A small network was shown many inputs. Here are its activations along a few directions, one row for each input.
In each table, some parts of the input vary, and every possible input appears once, in random order.
Descriptions start from the smaller parts, as in this example, which fits no table here: one of 3 separate values, together with either a single point or one of 9 places around a ring or (one of 4 places along a line, together with one of 5 places around a ring).
Shared parts are said once, and a part with two or three values counts as separate values.

A family of inputs:
r1: [-1.35 -0.38 -3.10  0.42 -0.26  2.67 -0.39  2.83  4.54 -1.42 -2.59]
r2: [ 1.16  0.49 -2.32 -0.16  0.71 -2.66  2.73 -1.02  1.35 -0.66 -1.09]
r3: [-0.79 -0.42 -3.22  1.63 -0.74  2.63  0.49  0.65  3.26 -2.33 -3.89]
r4: [ 0.62 -0.84  3.24 -1.49 -2.90 -1.44  1.60 -2.12 -0.33  0.89  0.40]
r5: [ 1.37  2.08  0.15 -2.46 -1.95 -2.39 -3.54 -1.87 -3.02 -0.79 -0.25]
r6: [-0.20  1.69 -3.87  3.28 -1.21  1.21  0.85  2.29  2.31 -1.77 -3.67]
r7: [ 1.78  3.79  1.30 -0.89 -2.38 -1.17 -3.45 -1.50 -2.42 -0.02  0.15]
r8: [-0.04 -0.75  3.16 -2.78 -2.53 -1.27  0.77  0.07  0.85  1.91  1.73]
r9: [ 0.69 -0.27  1.34 -1.52 -2.88 -3.96  2.04 -0.86 -1.89  0.56  0.24]
r10: [ 0.77  1.67  2.13 -3.72 -1.52  0.26 -4.83 -0.98 -0.25  0.34  1.33]
r11: [-0.66  0.03 -5.10  1.68 -0.78  0.04  0.83  1.93  1.71 -2.59 -4.07]
r12: [-0.30 -3.58 -0.99  2.65  7.38  2.68  2.81  1.65 -3.99  1.81  1.49]
r13: [-1.18  2.13  2.27 -2.10 -1.47 -0.30 -5.11 -1.89 -0.13  0.21  2.53]
r14: [ 1.36  1.55  2.09 -2.45 -1.96  0.13 -3.93 -3.16 -1.45 -0.56  0.02]
r15: [ 1.03  0.03 -0.43 -0.21  0.75 -0.08  2.38 -2.30  2.90 -0.38 -0.90]
r16: [-2.24 -3.58 -2.04  4.10  6.64  4.65  0.80  4.58 -3.77 -0.61 -1.96]
r17: [-3.30  0.08 -3.05  2.08 -0.22  2.19 -0.65  1.93  4.69 -1.59 -1.39]
r18: [ 0.34 -5.39  2.47  2.17  3.57  0.63  1.68  1.77 -6.70  3.19  3.44]
r19: [ 1.61  2.16 -1.15  1.44  0.27 -1.44  2.76 -0.63  1.96  0.13 -0.69]
r20: [-1.49  0.53 -0.29  0.24  1.26 -0.49  1.25 -1.00  4.33  0.34  1.60]
r21: [ 1.12  1.44  2.48  0.03 -3.31 -2.71  2.12 -0.48 -1.30  1.34  0.67]
r22: [-1.93 -0.35  3.33 -1.10 -2.49 -1.88  0.46 -0.87  0.99  1.79  2.96]
r23: [ 1.22 -2.20  2.02  0.56  4.80  2.65 -3.18  1.07 -7.84 -0.26  3.55]
r24: [ 0.44  0.09 -0.42 -1.41  1.21  0.05  1.52 -0.08  4.19  0.47  0.40]
- Changing only one part turns r20 into r22. The same change can be made to r12. Which row results? => r18
- What is each input in this table made of? => one of 4 places along a line, together with either a single point or one of 5 places along a line
- Change only the place on the line of 5 in r7. List by row number the other rows that result. => r5, r10, r13, r14
- Start at r11 and move only the place on the line of 5, one step at a time. The first step leads to r6. Which rows follow, in order? => r3, r1, r17

A family of inputs:
r25: [-2.48 -2.72 -7.23  5.81  5.35  4.73  3.81  4.75  3.62 -2.40 -4.67]
r26: [ 1.26 -0.05  1.58 -1.01 -0.07 -0.73 -2.59 -0.48 -5.46  0.19  1.04]
r27: [-1.50 -5.20 -3.68  5.54  8.68  5.31  2.85  5.22 -3.43 -0.16 -0.99]
r28: [-0.41  3.24 -1.28 -0.87 -2.54  0.10 -2.90 -0.72  3.44 -1.62 -1.39]
r29: [ 1.11  2.24 -1.16 -0.07 -3.52 -1.92  1.38 -1.00  2.18 -0.97 -2.55]
r30: [ 1.22 -1.18  2.80 -0.85  0.82 -2.19  1.89 -1.36 -3.16  2.04  2.62]
r31: [ 0.31  0.56  2.30 -1.00  0.74  0.64 -3.94 -0.67 -3.81  0.51  2.40]
r32: [ 1.87 -0.48  2.48 -0.17 -0.18 -1.41  0.30 -0.93 -5.12  1.16  1.26]
r33: [ 0.53  2.62 -2.00 -0.90 -3.35 -1.23 -1.54 -0.54  1.76 -1.95 -2.71]
r34: [-0.09 -1.04  3.28 -2.00  0.93  1.12 -2.89 -0.84 -2.27  1.18  2.98]
r35: [ 0.66  1.39 -0.76 -0.74 -2.46 -2.66  2.90 -1.37  3.98 -0.01 -1.02]
r36: [-0.39 -1.85  3.80 -1.00  0.60 -0.90  0.76 -0.49 -1.97  2.51  3.83]
r37: [-0.93  1.64 -0.30 -1.85 -2.32  0.57 -1.84 -0.97  4.97 -0.97 -0.83]
r38: [-1.15  0.83  0.18 -0.88 -2.67 -1.44  1.80 -0.60  5.27  0.48  0.01]
- What is each input in this table made of? => one of 2 separate values, together with either a single point or one of 6 places around a ring
- Changing only the choice among 2 separate values turns r37 into r34. The same change can be made to r29. Which row results? => r32

A family of inputs:
r39: [ 0.11 -0.17 -1.78  1.27  1.28  0.93 -0.92  1.27 -2.15 -1.02 -1.24]
r40: [-0.73  0.11 -2.22  0.78 -0.05  1.66 -0.73  1.18  1.60 -1.48 -2.21]
r41: [-1.28 -0.63 -1.32  0.79  0.96  0.53  2.26  0.64  3.97  0.10 -0.27]
r42: [ 0.17 -0.95 -0.51  0.59  2.48  1.89 -1.34  0.73 -2.29 -0.43 -0.06]
r43: [-1.08 -1.42  0.32  0.89  2.52  2.53 -1.78  1.46 -1.86  0.18  1.07]
r44: [ 2.20  4.82  6.10 -6.57 -7.69 -4.86 -5.69 -5.52 -1.09  0.95  3.15]
r45: [ 2.42  3.79  6.82 -6.33 -7.69 -6.37 -2.19 -5.75 -0.30  2.24  3.84]
r46: [ 0.27 -1.22 -1.05  1.54  1.29 -0.59  2.58  0.97 -1.37  0.24 -0.55]
r47: [-0.92 -2.46  1.04  1.15  2.52  1.01  1.72  1.17 -1.08  1.44  1.77]
r48: [-0.55 -0.95 -1.50  1.05 -0.05  0.14  2.76  0.88  2.39 -0.23 -1.50]
r49: [ 0.33 -0.19 -1.67  1.87  0.50 -0.41  2.95  0.64  0.64 -0.21 -1.49]
r50: [ 0.17  0.86 -2.40  1.61  0.49  1.12 -0.55  0.94 -0.14 -1.47 -2.18]
r51: [ 0.33 -2.00  0.22  0.86  2.49  0.37  2.16  0.43 -1.51  0.83  0.64]
r52: [-1.45  0.42 -2.04  0.52  0.96  2.05 -1.24  0.94  3.18 -1.15 -0.98]
- Changing only one part turns r44 into r45. The same change can be made to r39. Which row results? => r46
- What is each input in this table made of? => one of 2 separate values, together with either a single point or one of 6 places along a line
- Start at r47 and move only the place on the line of 6, one step at a time. The first step leads to r51. Which rows follow, in order? => r46, r49, r48, r41
